These are the activations of a small neural network, seen along a few directions. Each row is one input.
In each table, some parts of the input vary, and every possible input appears once, in random order.
Descriptions start from the smaller parts, as in this example, which fits no table here: one of 3 separate values, together with either a single point or one of 9 places around a ring or (one of 5 places around a ring, together with one of 6 places along a line).
Shared parts are said once, and a part with two or three values counts as separate values.
In the rows, 128 means zero.

Other details of the inputs vary at random and push rows far along two fixed directions, the same in every table; ignore that.

A family of inputs:
x1: [213 142 178 154 111 158 104 210 122 114 184 110]
x2: [ 90 149 122 158 113 156 124 155 110 125 119 142]
x3: [ 80 157 117 128 122 151 102 157 109 126 138 146]
x4: [245  97 141 101 150  84 143 101 195 124 166 118]
x5: [120  84 101  93 135  85 163  97 163 114  83 149]
x6: [117 114  83 130 149  93 161  79 157 113 107 150]
x7: [240 102 176 142 122 127 116 152 167 128 160  84]
x8: [125 108 112 127 130  98 165  52 136 130 106 140]
x9: [114 137 133 115 144 133 124 114 100 133 131 138]
x10: [197 105 179 109 105 134 121 194 126 116 145 118]
x11: [ 71 134 104 137 120 136 112 123 108 141 106 125]
x12: [142 118 124 136 130 110 163  87 132 125 121 140]
x13: [ 79 155 146 142  99 166  95 158  57 144 135 118]
x14: [176 136 149 133 140 153  90 190 149 130 151 116]
x15: [ 67 142 125 154 112 159 105 146 101 131 110 122]
x16: [ 84 150 127 110 129 137 128 110  89 134 121 124]
x17: [118 111 103 117 144 117 138 104 156 140 117 115]
x18: [121 123 133 115 131 132 133 113 114 143 137 111]
x19: [ 95 161 144 132 121 138 124 145  87 124 145 143]
x20: [ 84 158 122 126 125 155 104 158 109 133 120 120]
x21: [128 102  95 134 136  97 157  67 173 128  97 138]
x22: [111 131 103 124 147  97 146 103 157 120 118 148]
Each input here is: one of 2 separate values, together with either a single point or one of 10 places around a ring.
Q: The inputs of x8 and x21 match in every part but the choice among 2 separate values. If x7 is changed in the same way as x8 into x21, which row does it become?
A: x15

A family of inputs:
x23: [115 162 185 147  85 196  94 229  49 129 161 116]
x24: [200 126 142 148 138 126 125 149 182 127 147  98]
x25: [115 131 117 108 142 106 142 103 118 114 124 166]
x26: [214 101 162 130 114 113 137 134 154 127 152 102]
x27: [ 83 132 119 113 123 135 116 159 115 118 106 151]
x28: [ 94 118 101 113 139 124 118 104 139 144 106 118]
x29: [107 134 111 118 147 121 125  81 116 142 131 132]
x30: [ 87 143  99 126 141 124 132 102 135 139 125 120]
x31: [ 91 158 157 155  92 203  72 243  76 129 137 125]
x32: [ 96 133 102 145 124 116 144 103 141 124 117 137]
x33: [111 134 119 134 143 124 133  84 113 132 117 139]
x34: [204  96 139 139 120 120 113 155 186 127 133 107]
x35: [ 93 134 100 136 134 123 150 113 133 122 115 143]
x36: [109 123 125 104 133 115 142  83 109 144 127 112]
x37: [215 106 164 100 128 103 144 150 154 114 153 119]
x38: [ 77 157 117 126 125 135 130 157 112 113 126 153]
x39: [217 107 166 125 130 118 136 128 153 131 147  91]
x40: [117 124 113 128 139 119 144  94 116 124 122 154]
x41: [100 117 108 129 136 126 126 104 137 133  92 126]
x42: [115 124 114 137 129 113 137  83 121 127 122 149]
Q: The inputs of x28 and x41 match in every part but one. If x29 is changed in the same way as x28 into x41, which row does it become?
A: x33
Q: What is each input in this table made of?
A: one of 4 places along a line, together with one of 5 places along a line
Q: Start at x37 and move only the place on the line of 5, one step at a time. The first step leads to x23. Which rows follow, in order?
A: x26, x39, x36
Q: Which other rows does x24 become when the place on the line of 5 takes its other values? List them by row number.
A: x30, x32, x35, x38
